Each row below holds a small network's activations on one input, seen along a few directions.
Each table varies a few parts of the input and shows all the possible inputs, shuffled.
Descriptions start from the smaller parts, as in this example, which fits no table here: one of 5 places around a ring, together with either a single point or one of 9 places along a line or (one of 3 separate values, together with one of 6 places along a line).
Shared parts are said once, and a part with two or three values counts as separate values.
In the rows, zero is written as 128.

Other details of the inputs vary at random and push rows far along two fixed directions, the same in every table; ignore that.

A family of inputs:
row 1: [130 131 125 117 128 118 128 115 132 132 126]
row 2: [135 125 118 149 136 121 124 146 116 127 118]
row 3: [120 141 132 127 128 135 129 123 133 134 132]
row 4: [144 117 125 142 138 121 127 148 125 121 113]
row 5: [130 127 113 146 137 119 126 147 119 128 115]
row 6: [131 109 120 126 119 132 133 153 123 114 131]
row 7: [141 113 119 145 127 135 135 145 137 119 126]
row 8: [144 111 116 142 121 133 136 135 136 117 129]
row 9: [120 107 157 111 112 151 142  68 147 115 160]
row 10: [122 137 152 104 128 123 122  91 131 135 131]
row 11: [136 117 127 149 138 129 129 146 120 123 119]
row 12: [131 120 121 146 139 127 131 149 122 125 116]
row 13: [133 129 129 119 129 117 125 115 128 130 121]
row 14: [128 130 110 145 129 129 131 145 129 125 126]
row 15: [132 126 113 148 125 133 130 144 129 125 129]
row 16: [119 128 140 107 121 134 126 132 125 126 136]
row 17: [138 127 136 121 127 120 124 110 126 129 125]
row 18: [140 118 113 138 125 128 136 138 136 119 125]
row 19: [127 134 130 118 134 121 127 123 133 134 124]
row 20: [102 231 133  73 132  94  85 141 106 186 109]
row 21: [126 130 111 142 135 120 129 144 124 130 122]
row 22: [120 119 125 131 127 141 130 161 120 120 131]
row 23: [111 141 149 107 128 132 127  90 131 140 141]
row 24: [114 105 161 119 110 161 141  66 143 118 166]
Description of these inputs: one of 4 places along a line, together with either a single point or one of 5 places along a line.
Q: Changing only the place on the line of 4 turns row 3 into row 14. The same change can be made to row 22. Which row results?
A: row 20
Q: Change only the place on the line of 5 in row 2. List by row number the other rows that result.
A: row 5, row 14, row 15, row 21

A family of inputs:
row 25: [139 152 151 132 126 131 127  93 146 142 128]
row 26: [129 140 149 124 136 122 114  91 114 137 117]
row 27: [127  62 116 149 129 151 166  97 141 103 154]
row 28: [120 170 117 113 126 104 112 101 131 162 139]
row 29: [118 146  95 150 156  99 112 226  99 127  87]
row 30: [149 143  88 170 159  95 111 204  90 147  84]
row 31: [157  89 109 161 144 136 162 152 155 102 111]
row 32: [139  67 167 132 134 143 147  86 147  93 142]
row 33: [135 133 112 141 123 119 123 117 145 129 125]
row 34: [130 154 121  85 116  94 111 107 112 150 128]
row 35: [142 155 140 114 125 121 119  96 158 140 133]
row 36: [150 158  81 179 148 106 118 192 122 148  80]
row 37: [136 160 127  86 116  95 110 104 121 142 112]
row 38: [125 135 143  75 101 135 120 132 127 135 142]
row 39: [140  96  96 187 132 134 142 151 124 122 130]
row 40: [122 112 129 132 148 108 122 129 115 132 126]
row 41: [122  78 143 156 106 184 156 129 142 102 166]
row 42: [128  78 127 148 140 148 138 199 123 103 124]
row 43: [107 146 139  92 128 149 134 127 142 143 137]
row 44: [102 162 133 130 115 140 125 112 117 136 146]
row 45: [118  91 143 127 100 175 143 113 154 104 176]
row 46: [ 92 175 129  94 128 123 125 111 126 147 129]
row 47: [114 133 132 138 134 138 122 143  97 120 128]
row 48: [112 167 161  97 127 138 107 137 110 158 128]
row 49: [120 131 149 113 141 111 117  97 124 135 116]
row 50: [119 164 126 104 135 111 126  93 140 150 112]
row 51: [159  70 150 112 105 141 150  84 147  88 148]
row 52: [112 144 108 134 118 136 122 140 131 119 144]
row 53: [165  86 129 174 144 135 137 159 125 101 109]
row 54: [112 143 131  88 102 119 120 117 113 123 140]
Q: Changing only one part turns row 32 into row 40. The same change can be made to row 31. Which row results?
A: row 27
Q: What is each input in this table made of?
A: one of 5 places along a line, together with either a single point or one of 5 places around a ring
Q: Change only the place on the ring of 5 in row 42. List by row number the other rows that result.
A: row 41, row 43, row 45, row 48
Q: List by row number the other rows that have the place on the line of 5 in common with row 33.
A: row 26, row 36, row 37, row 49, row 50
Q: List by row number the other rows that have the place on the line of 5 in common with row 54.
A: row 29, row 44, row 46, row 47, row 52
